Each row below holds a small network's activations on one record, seen along a few directions.
Records have a field called Zoru. Each example row is followed by its value.
Records without Zoru are marked absent.
Other fields move the rows too, some of them a lot.
[ 31  47  -4 -22   6  20  52  24  12  29  24] : j6
[ 14   4   8 -26  -8  24  27   7   5  27  41] : j1
[ 25  34 -49 -49 -11  24  49  55   6  20  69] : j5
[-28  28 -28 -67  -3  29  37  53  -1  37  43] : j3
[ 17   3 -14 -33  14  46  33   9   5  32  47] : j6
[ -3  40 -51 -34  -9   7  38  10  -2   7  56] : j4
[ 26  32 -41 -52  14  37  69  63 -10   0  63] : j2
[  4   9 -48 -30   3  48  52  41  -9  32  78] : j4
[-13  43 -19 -29  -3  50  42  53 -14  13  71] : j5
[ 36  14 -61 -61  10  46  62  75   6  30  67] : j1
[  0  18 -12 -30 -10  39  29  19 -14   8  42] : j2
[-26   2  27  19  10 -30 -47  -7  -6 -19 -16] : absent
[ -9  46  -7 -36  15  46  50  46 -34  13  46] : j2
[-11  -5   7  27  16  -3 -36 -32  11 -36 -33] : absent
[ 30  25 -27 -34 -23  26  46  27   5  17  33] : j5
[  8   3 -39 -19 -31  52  52  13  -4   2  37] : j5
[-11  38 -29 -35   4  13  46  22 -13   1  60] : j4
[-17   5 -21 -34 -33  20  42  -2   7  13  13] : j3
[ 15  22 -30 -37  -9  23  40  13  -7  17  34] : j2
[  3 -26  -4  26 -11 -30 -29 -34  -1 -10 -54] : absent
[-24  13 -45 -54  -4  47  49  52   7  43  43] : j3
[  6   1 -27 -21 -10  49  34  14  10  22  48] : j1
[  3   7 -14 -16 -17  25  64  14  -3  12  27] : j6
[ -3  25 -25 -30 -44  31  14 -10   5  34   2] : j3
[-20 -22  41  32 -11 -30 -63 -41   9 -22 -36] : absent
[ 25  30 -19 -42  16  12  63  24   8  27  29] : j6
[  4  60 -37 -12  -8  38  22   5  -3  12  44] : j4
[ 20   6  -9 -42 -11  28  26  20  11  15  37] : j1

Here are new rows. What is Zoru for each?
[ -2  -3  21   7  17  -4 -39  -6  -4  -9 -25] : absent
[ 11  15 -12 -36  14  49  47  16 -38  22  41] : j2
[ 17  24 -24 -44  22  45  45  30   0  22  45] : j6
[ 32  12 -37 -59  15  62  41  53 -18  30  56] : j2
[  9  18 -31 -24 -31  58  26  14 -16   1  50] : j5
[  3  22 -72 -43  -5  73  53  73   4  16  81] : j5
[-24   9 -31 -46 -31   5  19  -5  23  40  24] : j3
[ 17  18 -45 -42  -6   6  43  22  -1  30  70] : j4
[ 15 -14  17  10 -11 -54 -40 -30  14 -16 -51] : absent
[  6   0  27  30  -5 -38 -45 -13  -5   7 -13] : absent
[ 23  23 -20 -45   0  57  36  30 -22  12  27] : j2
[-14  27 -48 -19 -10  70  43  44   2  10  70] : j5
[ 19  17 -39 -38   1  55  61  48 -17  16  39] : j2
[ 20  21 -47 -42   4  26  38  15  -5  32  59] : j4
